These are the activations of a small neural network, seen along a few directions. Each row is one input.
Each table varies a few parts of the input and shows all the possible inputs, shuffled.
Descriptions start from the smaller parts, as in this example, which fits no table here: one of 6 places along a line, together with either a single point or one of 9 places around a ring or (one of 2 separate values, together with one of 5 places around a ring).
Shared parts are said once, and a part with two or three values counts as separate values.

Other details of the inputs vary at random and push rows far along two fixed directions, the same in every table; ignore that.

Rows:
x1: [-16  -8  15 -18 -19  17 -14  13 -14  -1   5   0]
x2: [ -5  -6   9 -11   9   5 -14   0  -4 -10  -2   8]
x3: [ 17   6 -14   9 -15  -6  26   0   3   7   6  -5]
x4: [-15  -6  13 -12  11   5 -17  -2  -1  -8  -1   4]
x5: [-8 -2  9 -5  5  6 -9 -4  2 -7  0  3]
x6: [-12  -9   7  -5   4  -1 -16   5  -3  -7  -3  -7]
x7: [ 19   8  -3   6 -26   3  43 -11  18   1  12   8]
x8: [ 19   8  -4   5 -25   3  43 -11  18   1  12   8]
x9: [ -5  -9  14 -13  -1   7  -7  -3   2 -16   1   9]
x10: [ -9   5  18 -15  -5  17 -17  10 -11   9   3   6]
x11: [ 10  14 -24  21  15 -14   1   7  -8  26  -9  -8]
x12: [ -4  -8   2  -8  -2   0  -9   5  -4 -11   1  -5]
x13: [-2 -5  9 -5  3  5 -7 -3  2 -8 -4  7]
x14: [ -9  -9  20 -15 -19   9  13 -10  13 -18  11   8]
x15: [ 17  13 -24  21  10 -10   4   4  -4  23 -10 -10]
x16: [ 16  17 -18  20  18  -3   2  -2   1  24 -10   0]
x17: [ 11  13 -21  22  16 -12   1   5  -6  27 -10 -12]
x18: [ 17  12 -13  14  10  -4  10  -3  -1  17  -5   5]
x19: [ -9 -10   7  -8 -14  -1   2   3   3 -13   5   0]
x20: [ 18   5 -14  12 -11  -8  21   0  -1   8   0  -3]
x21: [ 15   6 -14  13 -12  -5  20  -1   5   9   0  -6]
x22: [ -5 -11  17 -19 -18  11  10  -7  11 -24  13  10]
x23: [ 13   8 -12  15 -13  -6  22  -2   3   9   4  -7]
x24: [  9  18 -18  17  23  -8  -1   0  -4  28  -9   2]
x25: [ 15  15 -23  22  10 -10   7   3  -8  23  -5 -11]
x26: [ -8 -14  13 -15 -24   4   9  -1   3 -25  15  -1]
x27: [ -8 -15  15 -15 -30   5  13  -2   6 -27  16  -1]
x28: [-5  0  7 -7  4  5 -3 -3  0 -7  4  5]
x29: [ 21   0  -5   5 -41  -3  48  -7  12  -5  14   2]
x30: [-16  -2   6  -7  23   2 -31   3  -4  -1  -9   4]
x31: [-11 -11  21 -16 -19   9  11 -10  14 -19  11   8]
x32: [-12  -5   0  -3  20  -4 -27   9 -12   2  -7  -9]
x33: [ -8 -10   9  -9 -13   0   4   1   3 -12   7  -4]
x34: [-15  -6  14 -11  10   6 -17  -3   0  -8  -2   3]
x35: [ 21   6 -14  14 -20  -7  32  -3   5   8   3  -2]
x36: [-13  -1   7  -5  22   5 -28   0  -6  -4  -8   1]
x37: [-14   1   1  -3  34  -1 -38   5 -10   6 -13   2]
x38: [ -9 -11  10 -11 -13   1   3   1   2 -14   8  -3]
x39: [ 12  11 -18  19   3  -8   9   2  -4  17  -2  -9]
x40: [-12  -1  -7   5  29  -8 -39  12 -13  10 -17  -9]
x41: [ -6  -5  15 -12 -12   9   8  -7   7 -17  10   7]
x42: [ 13  15 -22  26  13 -10   0   3  -7  25  -9 -12]
x43: [ 20  13 -13  17   0  -3  21  -6   5  16  -4   5]
x44: [ -8  -2  -4   3  13  -6 -20   8  -7   4  -9  -6]
x45: [-12  -1   4  -5  20   1 -25   2  -4   1  -7   5]
x46: [ -1  -4  -4   3  11  -5 -20   7 -10   0 -11  -6]
x47: [ -7  -7  12 -14   0   8  -8  -2   4 -15   3   7]
x48: [ 10  14 -13  16   7  -5  11  -4   6  20  -4   4]
x49: [ 14   8 -15  13 -18 -10  34   0   6  12   8  -2]
x50: [-13  -8   4  -7   4  -3 -16   7  -5  -7  -2  -3]
x51: [ -3 -18  14 -18 -28   4  12  -1   3 -28  12   3]
x52: [ 14  11 -16  21  -5 -10  20  -1   3  20  -2  -9]
x53: [ 19  11 -20  18  -4  -8  18   1   1  16  -2  -7]
x54: [-10  -2   8  -8  11   3 -10  -2  -1  -2   0   4]
x55: [ -9  -8  19 -16 -19  11  11  -9  10 -23  13   8]
x56: [13 12 -7 10 -8  0 28 -9  7  9  8  5]
x57: [ -9  -3  -6  -1  29  -3 -41  11 -16   3 -15 -11]
x58: [ -9   1  -1  -5  38   2 -40   6 -12   4 -13   0]
x59: [ -8 -15  12 -12  -9   2 -12   3  -2 -20  -2  -2]
x60: [-13   3   0  -1  39  -1 -36   3 -12  11 -14  -2]
x61: [-12  -6  12 -15   0   4  -7  -2   3 -12   5   9]
x62: [ -4 -13  21 -18 -23  10  12  -8  11 -26  10  13]
Description of these inputs: one of 2 separate values, together with either a single point or (one of 5 places along a line, together with one of 6 places along a line).
The inputs of x22 and x12 match in every part but the choice among 2 separate values. If x16 is changed in the same way as x22 into x12, which row does it become? -> x21
The inputs of x51 and x2 match in every part but the choice among 2 separate values. If x17 is changed in the same way as x51 into x2, which row does it become? -> x34
Which other rows does x29 become when the choice among 2 separate values takes its other values? List them by row number. -> x9
A walk changes only the place on the line of 5. It starts at x49 and steps to x32. List the rest of the walk in order. -> x26, x3, x51
A walk changes only the place on the line of 5. It starts at x46 and steps to x15. List the rest of the walk in order. -> x23, x6, x44

Rows:
x63: [ 17  19 -16  23   0   0  17  -4  -1  26  -1  -1]
x64: [ -7 -12  15 -12  -2   3  -7  -4   3 -23   3   5]
x65: [-13  -8  12 -17  -5   4  -8   2   6 -16   6   4]
x66: [ -5 -12  17 -11  -2   5  -7  -6   3 -24   3   3]
x67: [-12 -10  17 -18  -8   6  -6   2  -1 -11   4   8]
x68: [-12 -15  26 -23 -16  13  -3  -1   2 -20   8   7]
x69: [ 25   6 -37  19   7 -13 -13  25 -29  19 -14 -23]
x70: [ 11  14 -21  21  30 -15  -9   2  -8  22 -14   0]
x71: [ 22  15  -9  16 -35   3  54 -11  14  13  16   6]
x72: [ 9  9 -6  6 -8 -1 18 -3 10  6  5  0]
x73: [ -2   3 -11   6  25  -6 -16   2  -5  10 -12  -2]
x74: [-14  -7  15 -13  -9  10  -8  -1   0 -13   6   6]
x75: [ 23   9 -14  14 -26  -5  53 -12  18   8  11   4]
x76: [ -9  -8  15 -15  -5   9  -9  -1   6 -18   6   0]
x77: [  6  12 -17  18  36 -13 -18   4 -10  18 -17  -2]
x78: [-14 -14  10 -16  -3   2  -6  -2   5 -19   2   6]
x79: [ -6   2 -16  12   2 -19   6  10 -15  12   7 -26]
x80: [-14  -8  11 -17  -5   3  -8   2   6 -15   6   5]
x81: [-10 -14  13 -15  -3   7  -6  -5   5 -20   3   2]
x82: [-15  -2   5  -6  37   1 -47  11 -19  10 -18  -1]
x83: [ 13  20 -19  20   0  -5  18  -1   0  27  -1   3]
x84: [-13 -13  26 -19 -26  18   4  -6   7 -26  14   6]
x85: [  4  -5  17 -11 -27  11  24  -6   8 -10  12   6]
x86: [-15   1   1  -4  39   2 -49   9 -12   4 -15  -7]
x87: [  5   9  -5   7 -13   1  19  -3   4  10   6   6]
x88: [ 28  11 -10  17 -26  -5  53 -15  16   4  11   4]
x89: [ 10   6   0   4 -10   2  19  -2   2  11   3   4]
x90: [ 7  4 -7  9 12 -7 -1 -3 -1  4 -5  2]
x91: [-16 -17  24 -26 -19   8  -1   1   3 -21  10  12]
x92: [ -9 -14  13 -14  -3   9  -7  -6   5 -21   3   1]
x93: [ 17  19 -20  19   6  -7  17   0   6  24  -1  -2]
x94: [-16  -5  -2  -4  46  -1 -52   7 -15   2 -21  -6]
x95: [  4   1 -25  32   9 -23 -22  17 -11  26 -26 -28]
Describe the family of inputs behind these rows. -> either one of 3 separate values or (one of 5 places along a line, together with one of 6 places along a line)
A walk changes only the place on the line of 5. It starts at x82 and steps to x74. List the rest of the walk in order. -> x93, x75, x90
